A small network was shown many inputs. Here are its activations along a few directions, one row for each input.
Each table varies a few parts of the input and shows all the possible inputs, shuffled.
Descriptions start from the smaller parts, as in this example, which fits no table here: one of 2 separate values, together with either a single point or one of 11 places along a line or (one of 6 places along a line, together with one of 8 places around a ring).
Shared parts are said once, and a part with two or three values counts as separate values.
(in the rows, 100 means zero)

Rows:
row 1: [100,99,75,83,91,109,163,137,131,49,136,85,102,121,117,84]
row 2: [105,129,127,145,136,74,68,56,78,123,84,150,136,118,109,124]
row 3: [55,98,126,57,90,77,85,52,140,104,132,89,30,85,102,114]
row 4: [68,94,117,82,95,112,40,52,109,119,99,106,42,63,81,122]
row 5: [154,87,130,56,12,24,66,180,24,147,58,25,114,134,128,18]
row 6: [125,87,78,143,110,167,93,126,81,106,70,96,127,68,56,104]
row 7: [88,67,78,67,91,136,147,122,133,79,128,52,63,78,73,87]
row 8: [103,63,69,92,98,172,102,122,104,97,93,70,72,54,54,95]
row 9: [67,133,121,74,92,51,99,69,138,76,142,122,73,129,143,107]
row 10: [90,121,127,132,110,109,29,55,85,129,78,130,100,78,83,130]
row 11: [119,96,62,111,119,99,171,136,100,72,97,113,151,126,122,96]
row 12: [140,96,80,154,135,129,132,128,74,97,75,116,163,107,83,101]
row 13: [85,130,108,105,121,42,106,66,105,100,106,146,124,137,149,118]
- What do these inputs look like to the network? => either a single point or (one of 2 separate values, together with one of 6 places around a ring)
- Change only the place on the ring of 6 in row 13. List by row number the other rows that result. => row 2, row 3, row 4, row 9, row 10
- Change only the choice among 2 separate values in row 9. List by row number the other rows that result. => row 1

Rows:
row 14: [77,101,122,75,80,81,55,66,101,110,103,103,55,89,105,110]
row 15: [139,104,98,131,96,112,100,140,64,97,78,95,146,113,94,80]
row 16: [65,98,87,117,149,160,92,46,142,85,127,132,65,65,68,141]
row 17: [76,115,120,86,114,57,112,66,126,88,128,119,84,118,121,116]
row 18: [111,89,86,80,67,100,125,148,107,91,111,58,95,108,107,67]
row 19: [97,131,128,129,110,83,60,67,97,114,94,139,110,107,108,122]
row 20: [126,95,71,109,105,99,135,136,79,90,87,103,149,125,120,87]
row 21: [64,119,121,69,82,77,81,69,128,92,130,98,66,104,116,106]
row 22: [107,72,60,121,116,181,144,126,116,75,94,87,108,60,53,116]
row 23: [122,76,89,74,70,107,97,147,79,107,82,66,89,90,93,69]
row 24: [122,88,90,91,96,90,158,137,99,83,109,79,116,126,112,74]
row 25: [127,81,96,105,89,107,94,133,62,129,71,69,121,93,76,73]
row 26: [88,105,131,106,104,82,52,56,91,138,87,106,85,89,96,117]
row 27: [79,126,102,109,121,66,95,64,110,102,100,147,113,115,132,124]
- What do these inputs look like to the network? => one of 2 separate values, together with either a single point or one of 6 places around a ring
- Changing only the choice among 2 separate values turns row 23 into row 14. The same change can be made to row 25. Which row results? => row 26

Rows:
row 28: [105,132,129,146,121,113,31,60,82,109,89,155,107,97,95,126]
row 29: [98,46,63,77,103,145,131,113,99,109,81,66,78,56,62,103]
row 30: [118,72,46,98,81,175,157,172,113,52,104,65,111,81,78,85]
row 31: [51,101,113,48,106,66,104,50,147,85,152,108,35,108,122,108]
row 32: [145,98,97,88,45,78,142,189,82,83,101,47,130,136,120,44]
row 33: [126,87,97,97,93,53,96,121,48,150,50,89,142,114,118,80]
row 34: [74,104,124,64,70,107,45,82,116,95,130,81,31,84,92,89]
row 35: [111,66,78,129,140,144,132,97,89,124,76,88,123,69,51,115]
row 36: [78,122,115,144,120,153,55,57,123,103,106,126,87,65,62,139]
row 37: [65,126,144,63,88,16,98,54,124,101,132,108,71,132,143,108]
row 38: [41,104,89,75,125,112,111,41,164,78,134,130,46,73,102,148]
row 39: [63,104,99,94,86,151,52,74,134,87,113,104,42,50,71,127]
row 40: [95,141,135,111,71,62,20,76,78,125,82,125,110,113,128,106]
row 41: [89,128,155,79,49,57,39,86,96,112,109,83,68,108,112,88]
row 42: [109,48,87,50,87,101,122,124,88,120,95,44,63,88,85,63]
row 43: [147,114,78,117,69,81,125,179,61,92,74,90,174,139,132,58]
row 44: [131,74,67,71,64,130,149,183,101,64,120,43,95,113,100,46]
row 45: [137,76,90,131,142,102,105,103,51,131,57,117,142,100,83,101]
row 46: [122,72,117,67,71,48,114,131,69,139,77,47,98,110,105,62]
row 47: [156,104,72,148,120,131,135,161,63,72,78,118,174,126,97,80]
row 48: [55,119,104,129,159,111,113,23,152,92,127,151,91,88,93,158]
row 49: [70,139,123,96,110,21,78,43,105,114,104,149,113,137,159,126]
row 50: [82,129,117,131,160,70,89,26,110,98,109,179,110,121,127,145]
row 51: [132,93,60,147,119,174,158,155,103,66,99,86,157,92,66,94]
- Changing only one part turns row 32 into row 41. The same change can be made to row 43. Which row results? => row 40
- What do these inputs look like to the network? => one of 4 places along a line, together with one of 6 places around a ring
- A walk changes only the place on the line of 4. It starts at row 48 and steps to row 36. List the rest of the walk in order. => row 35, row 51
- Change only the place on the ring of 6 in row 37. List by row number the other rows that result. => row 31, row 38, row 48, row 49, row 50

Rows:
row 52: [81,134,134,112,79,70,50,67,102,107,98,120,97,112,119,115]
row 53: [127,98,100,95,84,70,81,130,58,112,69,106,123,116,116,76]
row 54: [85,114,117,92,96,64,56,62,84,113,90,131,82,110,124,112]
row 55: [121,115,82,133,91,123,114,135,95,78,92,105,143,104,107,98]
row 56: [95,119,123,70,49,78,81,119,107,96,108,72,79,109,118,83]
row 57: [128,90,115,113,104,72,115,121,67,122,82,87,129,116,93,87]
row 58: [92,101,86,94,98,125,133,114,131,65,139,89,80,104,91,86]
row 59: [78,106,110,93,111,58,80,53,93,136,94,115,93,102,118,112]
row 60: [126,124,113,114,67,76,77,134,73,107,77,94,136,116,110,78]
row 61: [81,125,106,121,135,121,100,69,127,79,127,138,102,102,94,120]
row 62: [94,87,110,128,116,158,44,70,107,134,76,113,56,38,48,130]
row 63: [124,105,85,137,117,133,130,128,95,78,104,106,136,112,97,87]
row 64: [87,109,85,90,73,118,117,123,131,66,128,88,86,98,103,100]
row 65: [125,71,86,120,94,178,69,116,62,126,63,77,114,58,38,96]
row 66: [87,64,89,88,86,164,67,109,99,105,94,48,52,38,40,96]
row 67: [134,112,113,119,95,86,89,128,74,109,95,92,130,124,103,71]
row 68: [88,81,103,54,79,67,109,102,102,122,102,69,78,100,118,78]
row 69: [82,107,107,114,144,105,124,59,122,89,109,129,102,92,85,134]
row 70: [91,105,132,107,117,62,86,51,98,120,104,112,92,105,101,119]
row 71: [125,91,68,112,108,118,118,129,81,83,83,115,130,106,113,98]
row 72: [117,88,95,98,99,66,105,123,66,136,70,90,132,114,110,80]
row 73: [102,82,124,69,85,71,117,101,105,108,114,66,76,103,100,87]
row 74: [76,128,104,121,108,113,84,75,126,80,116,137,108,95,107,133]
row 75: [83,74,68,72,103,106,144,106,129,92,113,82,84,94,103,96]
row 76: [91,123,133,114,109,78,59,62,105,108,117,118,93,119,110,107]
row 77: [82,109,89,100,126,107,88,70,112,84,105,145,95,95,114,131]
row 78: [116,83,64,112,123,113,141,121,91,105,79,99,138,107,103,101]
row 79: [96,93,109,51,65,73,86,111,92,99,99,84,67,107,123,78]
row 80: [75,105,83,100,140,101,113,61,120,106,103,128,104,91,105,131]
row 81: [91,80,89,86,107,110,157,104,130,77,121,82,81,95,83,101]
row 82: [92,84,71,69,90,111,120,116,118,70,117,98,74,98,110,97]
row 83: [103,106,122,74,77,87,92,112,109,97,127,70,74,117,108,75]
row 84: [124,86,87,127,127,119,153,119,92,90,87,97,135,107,87,105]
- Changing only one part turns row 62 into row 65. The same change can be made to row 77. Which row results? => row 71
- What do these inputs look like to the network? => one of 3 separate values, together with either a single point or (one of 2 separate values, together with one of 5 places around a ring)
- Change only the choice among 2 separate values in row 72. List by row number the other rows that result. => row 78
- A walk changes only the place on the ring of 5. It starts at row 77 and steps to row 74. List the rest of the walk in order. => row 61, row 69, row 80
- A walk changes only the place on the ring of 5. It starts at row 70 and steps to row 76. List the rest of the walk in order. => row 52, row 54, row 59
- Change only the choice among 3 separate values in row 63. List by row number the other rows that result. => row 58, row 61
